A small network was trained on made-up records. Each row is its average activation on records with the value named, seen along a few directions.
Values that are neighbours, or in one group, have similar rows; names and order tell nothing.

Other fields shift rows strongly along one fixed direction, in all tables alike. That doesn't count.

Values of E:
e1:  14 -14  -3 -12   1  -4  15   7  11 -15
e2:   0 -10  -5  54 -18   2  13 -36 -11  10
e3:   6   3   6 -29  41  -8  -5  10  -8  14
e5: -10  16   2 -21   1  10 -22  10  -8   8
e4:  -5  -3   0  33 -23   2   5 -16   1  -4
e6: -11   4  -4  56 -39   9  -1 -23  -2   8
e7:   5   4   3 -81  38 -11  -5  48  18 -21
The values of E form a star with 3 arms.
List every value one step from e7, in the order listed.
> e1, e4
List every value one step from e5, in the order listed.
> e6

Values of P:
p4: -19  34   3 -53  22   4 -41  29  -9   5
p5:  16  -3  -4 -96  41  -8  -2  52  19 -27
p1:  -7   4   3 -39  45  -9 -11  16   4  -2
p6:  14 -19   3  15 -17 -14  35   1  16 -17
p7: -11   2   0  69 -55  17  -3 -35  -7   8
p2:  -1  -3  -5  19 -13   6  -1  -5   8   0
p3:   8 -15   1  85 -24   3  23 -59 -31  33
The values of P form a star with 3 arms.
List every value one step from p6, in the order listed.
> p5
List every value one step from p7, in the order listed.
> p4, p2

Values of N:
n4:   8   2  -3 -34  -2   7  -7  24  13 -19
n20:   7  -3  11 -42  42 -11   1  19   6   1
n10:  -1   1   7 -62  52 -11   0  34  17 -11
n3:  -6   2   3  53 -45   3  14 -18  -1   4
n14:   9 -16  -6  54 -35   1  28 -30  -4  -3
n8:  -5  18   7 -82  38   4 -31  34  -4   5
n5: -17   8   3  -5  15  -2 -21   8  15  -6
n11:  17  -9  -1   5   0   1  11  -9 -10  10
n16: -10  12  -2   1  -7   4 -17   5  10  -4
n2:  15  -1  -2 -54  27  -9   1  24   0  -2
n17:  -9  13   2 -18  21 -10 -15   7  -7   1
n19:  -9   4   4  33  -1   7 -10 -21 -15  10
n6:  -7  13   0  16 -23   8  -6 -11 -11   8
n7:   7   2 -12  21 -22  17   2 -15 -22  17
n9:  -8 -18  -5  32  -8  -3  10 -16  16 -11
n12:   7  -2  -8  26 -30   0  15 -13 -11   7
n15:   1  -8  -1  28 -36   3  11 -10  -2   1
n13:   8  -6  -3 -51  25  -3  -2  26  15 -23
n1: -13  -2   3  43 -19  -8  11 -13   3  -1
n18:   4  -8   4  34   8   1   6 -24 -10  17
A value of N combines one of 4 hidden first parts with one of 5 second parts; all combinations occur once.
Changing only the second part turns n13 into n5. n14 has the same second part as n13; what does that change turn n14 into?
> n1
Changing only the second part turns n20 into n12. n9 has the same second part as n20; what does that change turn n9 into?
> n4
Changing only the second part turns n2 into n17. n11 has the same second part as n2; what does that change turn n11 into?
> n19
